These are the activations of a small network on made-up records, seen along a few directions, one row for each record.
Here are examples, each followed by its value of one field, Seno.
The word absent means that the record has no Seno.
The largest differences between rows may come from other fields.
In the rows, 128 means zero.
[139 117  96 124 109 196 104  95 143 142 137 155 148  87 124  89 137 101
 131 100 151 133 128 158 120  94 109 115] : l15
[129 165 137 148 123  31 127 109 119  69 134 117 132 129  99 143  98 153
  75 175 118 191 154  54 181 150 165 146] : l12
[ 80 164 120 142 156 127 141 113 123 116 121 102  82 148 114 142 124 126
 147 147 137 163 149 113 172 114 167 111] : l4
[143  83 187 143 141 108 142 108 126 120 144 125 127 151  69 109 109 107
 134 108 104  86 103  99 149 118 144 120] : l3
[139 109 124 141 145 157 124 120 124 132 131 104 163 133 141 110 130 159
 122 101 171 147 185 136 129 128 109 122] : l7
[122 102 103 140 109 130  95 149 163 136 108 127 112  97 118 159 120 149
 139 158 102 134 120 104 151 138 104 147] : l5
[ 78  96 121 123 134 175 175 163 134  97 109 102 119  96 123 106 186 109
  91  95 166 118 109 161 124 101 103 139] : l2
[138  83 124 163 109 145 156  99 139  96 155 102  89 156 106  82 128 159
 170  96 104  82 118 162 117 111 108 130] : l13
[ 73 131 147  81 124 137 140 115 119 116 102 103 144  75  80 130 137 118
  96 114 134  65 104  81 114  93 123 155] : l3
[124 151 134 118 125 152 154 142 120 112 133 119 124 123 117 132 150 142
 138  94  94 141 128 131 126 176 132  91] : l14
[110 143  96 171 156 130 145 136 119 113 131 139  95 136  98 116 128 110
 134 139 190 142 142 119 125 111 125 112] : l10
[109 146  94 126 104 158 120 147 121 156 149 105 120 125 144 151  88 110
 163  59 185 114  87 197 121  86 124 111] : l9
[142 124 145 128 120 157 134 145 140 113 103 165 110 137 138 139 165 114
 167  81 155 135 137 154 116  99  92 121] : l11
[150 131 172 113 143 121 110 130 110 120 174  95 142 140 123 133 120 177
 104 179 134 117 157  83 148 146 147 138] : l7
[132 105 102 126 147 111 129 147 132 137 171 137 132 119 112 137 144  92
 114 101 129 124 149 201 130 117 126 125] : l2
[ 90 150 149 116 124  85 154  91 149 118 172  78 163 135 150 159 152 110
 185 139 125 152  93 100 139 146  93 128] : l4
[140 135 149 132 132  79 119 142 137 120  83 123 152 160 131  83 130 138
 135 137 111 142 122 118 131 125 120 128] : l1
[145 115 137 145 107  87 117 108 151 143 130 141 139 150 112 113 194 151
 164 115 114 154  83 135 130 111 146 177] : l6
[113 170 131 146  94  41 129 105  75 116 101 107 119 155  94 154  90 109
  70 197  92 125 165  66 195 203 162 154] : l12
[124 137 152 115  81 145 132 140 125 121 164 138 149 134 121 132 150 163
 118 170 109 120 139 133 116 128 153  85] : l14
[157 131 162 103 115 130 140 131 137 121 156 100 124 154 122 136  93 135
  93 189 113 135 124  97 137 142 160 158] : l8
[ 80 121 144  97 125 119 121 120 113  78 104 100 154  75 120 149 139 147
  92 129 172  92 107 121 148 153 171 180] : absent
[117  62  94 146 107 173 160 122 112 109 161 134 100 144 130 105 106 181
 165  72 105 117 115 159  90 110  95 146] : l13
[109 141 146 114 106 119 126 128  84  64 101  77 136 100 137 163 112 154
  83 144 153  97  94 116 121 139 187 154] : l9
[127 166 148 135 152 117 147  89 162 114  90 169 125 153 139 135 101 168
 118 119 138 105 110 128 139 151 140 119] : l11
[112  94 105 156 126 136  99 161 168 133 130 141 106  98 150 153 124 140
 136 144 118 130 113 145 129 130  91 143] : l5
[ 97 114 119 107 118 123 174 151 132  96 112  87 136 110 116 120 145 112
  99 124 151  79 107 135 100  89 122 165] : l8
[ 87 129 111 104 145 146  98  99 145 137 133 138  85 149  95 143 162 151
 141 100 137 181 124 172 162  75 154 166] : l6
[ 53 134 133 105 150 141 133 158 130 107 109 130 128  88 156  99 144 115
  95  94 162  75 110 161  83  83  93 146] : l1
[133  92  84 154 153 218  87 135 162 143 154 174 129  89 155  86 160  85
 144  97 146 119  81 196  92  75 108  95] : l15
[137 122  59 137 142 127 116 142  90  99 156 150 139 169 116 123 128 125
 135 109 106 136 118 148  61 120 109 145] : l10

Which value of Seno does each new row have?
[139 106 107 121 115 199  85 112 140 149 146 150 113  89 129  70 168  76
 150  77 145 118 107 164 112  90 104 103] : l15
[ 92 157 100 114 129 171 139 150 141 126 137 132  92 142  88 124 138 154
 122 107 127 138 145 148 154 110 165  84] : l14
[128 119 131 149 103 154 143 161 100 151 121 141 106 115 151 108 151 108
 166  91 158 150 122 154 127  93 136 115] : l9
[132 151  96 111 122 149 140 138 117 149 153  80 120 129 162 142 117 128
 154  76 159 119  55 152 133  97 104 101] : l9
[112 122 123 152 154 131  96 154 130 118 121  98 179 134 123 135 128 150
 149 133 116 109 146  65 157 116 140 133] : l7
[131 106 148 125 154 158 118 170 126 147 149 115 120 128 123 101 157 141
 147  94 166 139 152 119 128 145 109 130] : l7
[135 180  89 144 112  87 152  97 101 113 118 141 159 120  98 129 104 124
 118 167 144 114 152  70 129 171 124 156] : l10
[128  96 109 154 102 145 137 113 153 113 156 107 101 147 106  82 133 153
 181 140 117  93 135 180 122 120 122 136] : l13
[134 159 146 133 120 143 124 126 138 126 136 164 132 148 156 150 148 130
 121 125 131 102 133 148 126  69  80 118] : l11
[111 108 126 135 109 119  92 161 144 130 140 130  78  99 151 133 129 127
 133 116 123 129 127 142 128 144  77 143] : l5
[157  96 132 120 125 178  85 108 127 103 153 144 107  91 138  90 147  91
 146 110 147 130 110 168 103 123 142 104] : l15
[133 134 137 112  96 123 126 142 163 150 118 126 131 123 126 120 128  98
 140 111 115 133 145 110 105 100 136 134] : l8
[132 105 152 125  96  95  94 140 126  94 124 110  81 106 135 158 106 149
 126 162 107 147 137  98 137 186 122 152] : l5
[154 150 168 125 105 121 121 106 119  88 119 140 138 157 144 178 132 153
 112 166 118 118 146 114 137 102 126 129] : l11
[121 115 126 121  91 111  90 147 140 133 119 116  86  99 120 140 126 135
 137 130 107 132 134 100 149 153  89 147] : l5
[132 117 162 124 132 106 128 131 120  94  89 118 137 164 111  71  99 130
 138 117 103 110 125 143 155 120 112 132] : l1
[124  86 141 110 159  83 119 109 116 162 167 154 120 135  78 168  92  98
 124 102 139 111 148 110 104 108 136 114] : l3
[116 152 133 153 103 148 129 147  98 170 159 144 123 129 170 111 134 120
 123 133 139 115 116 153 134  63 119 108] : l9
[125  67 130 140 152 121 131 136  98 158 166 163 145 138 103 163 108 116
 123  84 116 132 119 110  95 100 120 128] : l3
[113 164  89 117 115 100  88 111  96 104 127 122 119 185  75 125 104  99
 104 162 122 110 133 127 108 183 123 131] : l10
[134 143  71 110 151  93 100 113 105 103 153 137 118 168  92 133 113 107
 132 128 129 118 147 150  71 131 125 132] : l10
[109 131 126 128 159 156 122 170 117 169 135 158  89 104 158  88 143  99
 160 102 147 118 130 182 100 116  94 142] : l1
[156  94 164  93 170  81 131 105 123 153 147 127 139 115  84 161 113 125
 120 143 125 119 104  78 139 130 118  84] : l3
[111 155 103 163 163 106  94 120 135  86 131 140 128 174 119  85 121 126
 114 114 121 102 104 128  97 135 153 113] : l10
[136 138 138 114 130 155 141 151 154 160 173 123 120 149 134 111 113 113
  96 146 126 119 111 136 126 106 112 148] : l8
[108 113 113 107  95 127 158 150 133 129 117 152 151 162 121 139 172 139
 114 139 130 134 149 106 143 151 146  82] : l14
[102 149 131 124  95 166 133 162 140 160 182 166 143 127 137 104 162 142
 123 128 119 106 125 161 106  94 107  73] : l14
[ 64 154 182 165 133 105 130  86 167 148 143 138 167 152 134 118 124 143
 143 135 148 153  87 127 134 190 143 117] : l4
[138 140  99 128 101 151 119 116 141 124 150 165 153  82  97 101 126 101
 127 128 170 130 114 108 121 120 106 123] : l15
[106 109 126 144 132 137 146 141 128 157 116 119 119 107  95 127 166  99
 119 115 145 145 144 205  86  85 107 130] : l2
[ 68 147 151 133 110  90 131  97 152 123 164 100 165 128 132 173 120  98
 193 124 147 152 126 143 124 137 116 137] : l4
[147 138 129 136 144 123 150 137 181 157 133 139 112 141 128 110 103 133
  83 117 130 114 112 126 118 140 167 149] : l8
